[[109 140 130 148 149 148 129 116 103 144]
 [152 134 109 125 122 121 112 122 139 156]
 [118 142 135 129 102 150 144 105 146  99]
 [123 126 119 114 130 120 118 145 146 116]]
The entry directly below the smallest entry is 116
The second-last entry, reading row by row -> 146
The entry in the bottom-left corner is 123
The entry just right of 103 is 144
The first entry in reading order is 109
Report the fifth entry in reading order.
Answer: 149
Report the smallest entry.
Answer: 99
Report the entry just right of 112.
Answer: 122
Report the entry directly above 139.
Answer: 103
The second largest entry: 152
The entry just left of 156 -> 139
The entry just right of 123: 126

[[130 113 116 146 149 119 143]
 [145 106 127 119 138 144 106]
 [149 107 127 132 146 148 108]
 [150 141 149 113 113 150 107]
 [151 110 126 136 138 150 106]
 [149 113 128 128 127 148 106]
 [127 111 118 138 145 118 145]
 [150 108 126 129 148 146 109]
 [149 110 135 129 139 150 106]
 [112 137 149 109 128 120 129]
 [151 112 132 129 134 148 108]
 [108 122 135 124 135 106 149]
 [109 124 141 129 138 108 144]
 [135 122 149 108 137 140 105]
 [138 145 150 111 108 148 109]
 [149 110 125 124 125 150 108]]
What is the first entry, reading row by row?
A: 130
What is the 4th entry in reading order?
A: 146
What is the last entry, reading row by row?
A: 108
What is the entry in the top-right corner?
A: 143
What is the entry just right of 130?
A: 113
What is the 3rd entry from the end, reading row by row?
A: 125
What is the 3rd entry on the main diagonal?
A: 127
What is the entry directly below the smallest entry?
A: 109
What is the bottom-left entry?
A: 149
What is the 5th-last entry, reading row by row?
A: 125
What is the fifth entry, reading row by row?
A: 149
What is the second entry from the end, reading row by row?
A: 150
What is the entry directly above 139?
A: 148
The 4th entry from the end, reading row by row: 124
What is the entry directly above the smallest entry?
A: 144
What is the minimum?
A: 105
What is the 2nd entry on the diagonal from the top-right corner?
A: 144
What is the 2nd entry on the main diagonal?
A: 106
What is the largest entry in the last column?
A: 149
What is the 3rd entry in reading order?
A: 116

A =
[[135 118 139 105 118 112 136 132 101 103 125 120 125 127]
 [108 124 110 141 123 128 116 121 139 131 125 131 126 124]
 [112 112 120 132 108 113 130 132 116 106 121 126 134 126]
 [131 143 139 123 151 134 133 110 137 148 129 144 123 125]]
Rows and columns are numbered from 0.
The entry in row 1 and column 0: 108
Which number is the entry at row 0, column 1? 118
The entry directly below 141: 132
Which number is the entry in row 0 and column 0? 135
Which number is the entry directly above 137? 116
The top entry of the column that holds the largest entry: 118
The entry at row 0, column 2: 139
The top-right entry: 127
The entry directly below the smallest entry: 139
The entry just right of 144 -> 123
Which number is the smallest entry? 101
Which number is the entry directly above the largest entry? 108
Which number is the entry at row 1, column 1? 124
Which number is the entry at row 2, column 2? 120
Which number is the bottom-right entry? 125
The entry just right of the largest entry: 134
Which number is the largest entry? 151
Which number is the entry just right of 133? 110
The entry in row 2 and column 0 -> 112
